A small network was shown many inputs. Here are its activations along a few directions, one row for each input.
In each table, some parts of the input vary, and every possible input appears once, in random order.
Descriptions start from the smaller parts, as in this example, which fits no table here: one of 3 separate values, together with either a single point or one of 11 places along a line or (one of 5 places around a ring, together with one of 6 places along a line).
Shared parts are said once, and a part with two or three values counts as separate values.

Other details of the inputs shift rows strongly along three fixed directions, in all tables alike. That doesn't count.

Rows:
r1: [  4  31  42 -10  39  51 -76 -79 -19 -36 -12  31 -93  45   3]
r2: [-13  36  -5 -55  58 -29 -87  -1  51  65 -37 -28  71  36  33]
r3: [ -7  42 -15 -13  12 -55 -73  33  32  66 -13 -53  66  18  22]
r4: [ 18  18  -8  13   5   6  53   2 -22 -66  14   5  67 -65   0]
r5: [-19 -31 -16 -43  11  -1  -7  -3  45  48 -19   6 -68  67 -12]
r6: [-26 -45   7 -32  17   1 -40  -8  47  55 -38   4 -64  86   3]
r7: [ 14  10   0   6   3  16  36   7 -42 -56  10   8  77 -71  14]
r8: [ -1  35  19   7  27  30 -12 -69 -25 -62   6  17 -68  15  -9]
r9: [-19 -68   5 -21  -5   5   7   9  28  40 -22  16 -60  48  -5]
r10: [ -7 -71 -34  14 -60 -26  44  60   6  51  12  -4 -34  17 -17]
r11: [ -5 -63 -19  16 -61 -15  39  49   8  56  19   6 -47  17 -24]
r12: [ 20  43  22  45 -23  19 -17 -18 -58 -62  21  -5 -16 -30   0]
r13: [  9  74  11   6  14 -35 -73  14  17  36   3 -44  84 -16  20]
r14: [ -4  51 -19 -22  41 -42  -1   6  31  19  -8 -33 119 -33  24]
r15: [ 28  -3  15  51 -47  17  34  -3 -59 -44  30  21 -54 -34 -17]
r16: [ 11  64  20  -3  39  18 -29 -37  10 -39   2   0  36 -19   5]
r17: [ -9   7 -34 -28  23 -44  35  32  38  46  -4 -28  95 -30  11]
r18: [ -16   64   -3  -58   69  -29 -105  -25   78   54  -42  -39   42   66
   26]
r19: [ 34  20   1  57 -36 -14  31  23 -32 -32  30 -10  71 -80   4]
r20: [-35 -47 -57 -45  -4 -41  61  55  40  72 -11 -22  37  10  -7]
r21: [ 12  33   0   5  13  18  22 -17 -19 -66   5   0  42 -42   1]
r22: [  4  20  43  22  19  42 -28 -47 -28 -78  -9  11 -10 -12  10]
r23: [ -3  26  37 -11  34  48 -75 -76 -26 -46 -12  29 -96  49   0]
r24: [ 33   3   6  64 -50   3  42  11 -51 -52  33  10  20 -60  -5]
r25: [ -20 -101  -20  -11  -26   -6   68   49   12   32   -9   14  -23   14
  -11]
r26: [-11 -87   6   7 -29  25  69  21  -2   6   4  36 -55   5 -21]
r27: [ 24  15  -5  55 -43  -7  35  30 -41 -44  28 -14  70 -73   3]
r28: [  14   50   39   28   -1   25  -83  -61  -31  -30    1    8 -108   49
   -4]
r29: [-18 -56 -17  -8 -22  14  84   6   0  14  16  31 -69   8 -33]
r30: [-15 -72 -19 -33 -16   6  48  36  11  53   1  28 -30  16 -15]
Each input here is: one of 5 places along a line, together with either one of 2 separate values or one of 4 places along a line.
- Changing only the place on the line of 5 turns r25 into r9. The same change can be made to r23. Which row results? => r1
- Change only the choice among 2 separate values in r19. List by row number the other rows that result. => r15
- Change only the choice among 2 separate values in r13. List by row number the other rows that result. => r11
- List by row number the other rows that have the place on the line of 5 in common with r6. => r2, r14, r18, r24, r28

Rows:
r31: [  2 -37 -20  20 -39 -11  64  26   6  12  19   6 -24 -11 -22]
r32: [-23  -6  -3 -26  12  13 -24 -16  32  15 -12   1 -58  59 -13]
r33: [ 14  37  14  -9  28  18 -41 -32 -13 -35  -6  11   8  -1  11]
r34: [ -5  30  35   5  35  12 -46 -42 -13 -27  -8   0   3   0  16]
r35: [ -4  54  18   6  21  17 -54 -43 -22 -38  -1 -11 -17  11   7]
r36: [-29 -10 -13 -34  15   0  -6  -5  13  24 -15  -7 -42  41  -6]
r37: [-13  19 -40 -17   9 -67   8  47  36  71  -4 -47 108 -22  20]
r38: [-18 -45   9 -10   4  11  26  -6  -6   9  -9  17 -46  16  -4]
r39: [ 14  17   3  37 -28   2  29  14 -48 -49  22  -9  35 -55  -1]
r40: [-15 -41   4   1 -11  -8  -3  18   1  35  -7  -3 -22  16   4]
r41: [  2 -62   6  25 -39   3  45  35   3  14   6  13 -15  -6 -10]
r42: [ 13  61  12  -3  30   4 -35 -41  -4 -17   8   3   2  -4   1]
r43: [  4  45  16  11  15  22 -34 -34  -2 -44   2  -6   5  -2   2]
r44: [  6 -32 -12  26 -45  -9  51  21   3   9  17   7 -41   0 -23]
r45: [-11 -52   9   0  -6  16  30   0  12   4  -3  23 -37  15 -10]
r46: [ 10  65  23  28  10  -5 -59 -42 -16 -21   6 -17 -25  10   6]
r47: [ -2  43  19 -11  44  13 -52 -52 -10 -41 -21  -4  -9  16  16]
r48: [  1  60  26   7  23  19 -78 -43  10 -31  -5 -16 -15  24   5]
r49: [-15 -35 -21 -17  -8   8  57  19  16   3  -1   7 -11   2 -17]
r50: [-25 -20 -18 -23  -1  -3  10  10   3  20  -5  -4 -32  28  -9]
r51: [  1 -48 -18  10 -38 -14  31  37 -17  11  -2  -1 -18   4  -3]
r52: [ -8 -18  -9  -3  -5   1  28 -12  19  10   5  12 -56  27 -21]
r53: [-14 -43  11 -11   7  17  24  -6  21   9 -12  19 -35  20  -7]
r54: [-13  -7  -9 -28  -2   9 -28  -1  12  32  -5   4 -51  47 -10]
r55: [ -4 -18  23  -6  -4  10 -56  -6  12  41 -10  10 -65  53  -1]
r56: [ -8 -26  -4  -9  -5   3 -28   0  26  19 -18   0 -48  52  -2]
r57: [-16 -32  13  -8   4   9 -23  -9  31  30 -16   7 -44  47   0]
r58: [ 25  43   8  24  -3   2  -3 -15 -24 -25  23   4  12 -36  -3]
r59: [-12   7 -26 -27  18 -43 -28  31  27  46 -24 -37  81   6  28]
r60: [ 19   3   1  14   5  16  52  -7 -18 -68   3  13  49 -55   4]
r61: [ -7  12 -24 -10  -7 -43 -11  56  47  48  -7 -46 100 -12  11]
r62: [  6  12 -19 -22   4 -38 -42  44  30  56 -17 -29  77   5  21]
r63: [ 20  26   2  34  -9   3  38 -14 -15 -44  22   3  28 -47  -5]
r64: [  9  52  22 -23  48  24 -68 -53  -1 -30 -18   8 -10  21  14]
r65: [ -2  55  20   9  17  11 -65 -35 -19 -30   0 -19 -13  10   8]
r66: [-18 -12 -13 -17   8  -9  21 -14   8  23  -4   3 -56  30 -13]
r67: [ 35  32   7  43 -26   2  29   1 -40 -37  33   9  22 -59  -8]
r68: [ 11 -57 -21   2 -40   4  52  39 -21   6   9  22 -19 -13 -12]
r69: [  1 -32 -17   1 -40   2  29  40 -10  22  13   7 -24   2 -18]
r70: [  5  53  15 -16  32  25 -32 -35 -10 -34   1   3   6  -7   2]
r71: [-20 -17  -4 -25  15   2 -30 -18   6  13 -22   3 -62  59   1]
r72: [ -8 -15 -10  10 -20 -12  13   0  -7  19   8  -1 -61  21 -13]
r73: [-20 -30  15  -8   4   8 -30 -16   3  27 -15   7 -66  49   2]
r74: [  4 -65  -4   5 -32  12  60  30 -19  14  12  31 -15 -20 -10]
r75: [ -6  -7 -34 -16   0 -52  -1  58  21  48 -15 -41 106 -21  25]
r76: [ -9  26 -28 -37  14 -41 -42  50  43  72 -10 -43  95   0  17]
r77: [-11  21   0 -37  33 -40 -84  30  58  90 -24 -37  83  21  31]
r78: [ 14  60  13  -5  33   9 -19 -43  -5 -23   7   5   6 -14   1]
r79: [ 21  -2  21  15   6  26  49  -6 -37 -50  16  28  45 -70   3]
r80: [  8 -38 -26   9 -38  -2  76  25 -18  13  25  24 -26 -22 -22]
r81: [-21   3  -7 -17  14 -10 -18 -24  14  29  -6  -3 -67  52  -9]
r82: [ 22  30  14   6   9  21 -27 -27 -27 -44   1  14   7 -14  10]
r83: [ -1 -12 -34 -18   2 -41  17  52  41  37 -16 -29 115 -22  20]
r84: [ 13  13  27  37  -7  -1 -10   0 -31 -27   7  -7  37 -39  14]
r85: [ 28   6  10  42 -22  10  20   4 -25 -59   9   5  33 -43   3]
r86: [ -6 -24 -16  -5  -5  -2  59   0  19   9   5  11 -30   5 -19]
r87: [ -2 -56 -17  -3 -19   9  59  17   2 -12  -2  21 -23   4 -12]
r88: [ 19   4  21  15   6  18  26  -5 -31 -40  16  23  46 -59   5]
r89: [ 22  -7  26  49 -17  19  37   0 -29 -58  19  14  39 -66   2]
r90: [ 16  19   1   9  -5  22  38  -2 -38 -54  24  16  33 -55  -8]
- Changing only one part turns r50 into r71. The same change can be made to r39. Which row results? => r51
- Changing only one part turns r37 into r59. The same change can be made to r42. Which row results? => r33
- What is each input in this table made of? => one of 3 separate values, together with one of 4 places along a line, together with one of 5 places along a line
- Change only the place on the line of 4 in r87. List by row number the other rows that result. => r32, r45, r52
- Change only the place on the line of 5 in r84. List by row number the other rows that result. => r34, r38, r40, r73
- Change only the choice among 3 separate values in r35. List by row number the other rows that result. => r43, r54
- Change only the place on the line of 5 in r52. List by row number the other rows that result. => r31, r44, r63, r86

Rows:
r91: [-17 -30 -23  -5 -21 -19  27  25   3  37   3  -8 -46  27 -15]
r92: [-15   5 -20 -36  22 -11 -16  10  27  26 -15 -12  22  17   9]
r93: [-23 -17 -11 -43  23 -10 -34  13  35  44 -26  -8   9  44   5]
r94: [  0 -59  -4  17 -46  13  53  34 -32 -11   8  18 -51  -2 -21]
r95: [ -3 -47 -18  17 -48  -7  79  36  -5   8  20   7 -31 -11 -25]
r96: [  2 -59  -8  27 -46  13  65  28 -16   7  22  19 -37 -15 -23]
r97: [ 19  36  11  11  18  10  13  -5 -28 -55   0  -1  97 -68  18]
r98: [  2  21  30   6  31  23 -30 -39 -10 -42  -7  14  -2  -3  15]
r99: [ -8 -50 -13  12 -48   7  61  19  -8  19  22  22 -69  10 -32]
r100: [  0  17 -18 -15   5 -35 -15  18  14  49   0 -15  25   4   4]
r101: [-23  -9 -26 -51  22 -20 -24  16  41  50 -20 -17  16  36   5]
r102: [ 11  35  -9  10  -3 -20   3  26 -13 -17   8 -28  81 -53  12]
r103: [ -7 -52  -1   9 -28 -11  29  35  -1  21  -1  -2 -11   0  -2]
r104: [ 24  33  14  39 -17  28  -5 -36 -51 -82  17  11 -30 -26  -3]
r105: [-10 -13 -19 -18  -6 -29 -34  33  30  50 -22 -25  23  37  12]
r106: [-20 -76  -9 -16 -15   6  45  20   6  21  -8  24 -38  15 -13]
r107: [-11 -47  -4 -14  -4   1  34  15   7  19 -14  11   0   0   3]
r108: [-12  16  15 -24  25  17 -35 -46  26   9 -15   6 -66  55  -6]
r109: [-12 -26 -26 -22   4 -12  46  17   7  20   0   4  -2   4  -6]
r110: [  0  10  -6  -9  12  -7  26  -2  13 -10   7  -3  45 -24  -3]
r111: [ 19  22  19  13  -7  31 -31 -38 -37 -37  12  25 -82  13 -11]
r112: [ 35 -35  -4  46 -45   6  93  35 -37 -32  35  24  36 -82 -13]
r113: [ 13  20  25  15  -8  25 -25 -45 -10 -17  13  24 -92  32 -17]
r114: [ 15  67  23  34  11  18 -26 -46 -46 -56  21   2  -4 -31   0]
r115: [ 21  22  33  39 -14  42 -12 -30 -61 -70  21  21 -23 -27  -3]
r116: [  5  19  17  17 -10  37 -28 -36 -39 -37  16  16 -78  14 -10]
r117: [ 27  27   4  12  -2 -13  -8  24 -18 -11   9  -9  90 -52  17]
r118: [ -9  -5 -19  -1 -16 -23   1  14  31  32  -2 -14  -8  26  -6]
r119: [-20 -12 -19 -32  13 -16  10  14  46  44 -10  -4   4  29  -2]
r120: [-10  28  24  -7  24  -8 -86 -17  20  33 -13 -21  12  31  23]
r121: [ 20  18   4  19  12   1  45   7 -11 -51  15  -2 107 -84   8]
r122: [  6 -28 -19   3 -13   3  87  11 -28 -20  12  16   6 -41 -11]
r123: [  8  -1   4  -1   3 -26 -19  26  11  33  -4 -10  59 -18  20]
r124: [  6  20  18  21   6  10 -49 -33  11 -14  -7  -7 -37  29   2]
r125: [-10   6 -18 -38  18 -12 -10   8  24  30 -17 -15  30  10  11]
r126: [-10  -9  24 -11  18  36 -31 -49  14  -4 -18  21 -98  55 -11]
r127: [  5  74   6  16  26 -13 -62 -38  -5 -23  -4 -25  20   3  15]
r128: [-13   9 -14 -29  27 -16  -7  -7  18  20  -8 -10  14  13   2]
r129: [  8  55  17  -7  43   7 -48 -22  -1 -35 -12 -10  74 -19  25]
r130: [-11  -5 -10 -22  26 -15  -6  16  45  35 -16 -11  44   9  10]
r131: [  3  13  29  20   4  13 -58 -38  -6 -22 -10   1 -43  33  12]
r132: [ -6   4  -2   0   4 -25 -21  25  35  37 -10 -29  34   6   6]
- What is each input in this table made of? => one of 6 places around a ring, together with either one of 3 separate values or one of 4 places along a line
- Changing only the place on the ring of 6 turns r115 into r99. The same change can be made to r97. Which row results? => r108
- List by row number the other rows that have the place on the ring of 6 in common with r131. => r98, r103, r106, r107, r120, r123
- Change only the place on the line of 4 in r113. List by row number the other rows that result. => r95, r99, r118
- List by row number the other rows that have the place on the ring of 6 in common with r128. => r91, r100, r109, r114, r122, r127
- Change only the place on the line of 4 in r112. List by row number the other rows that result. => r96, r124, r132
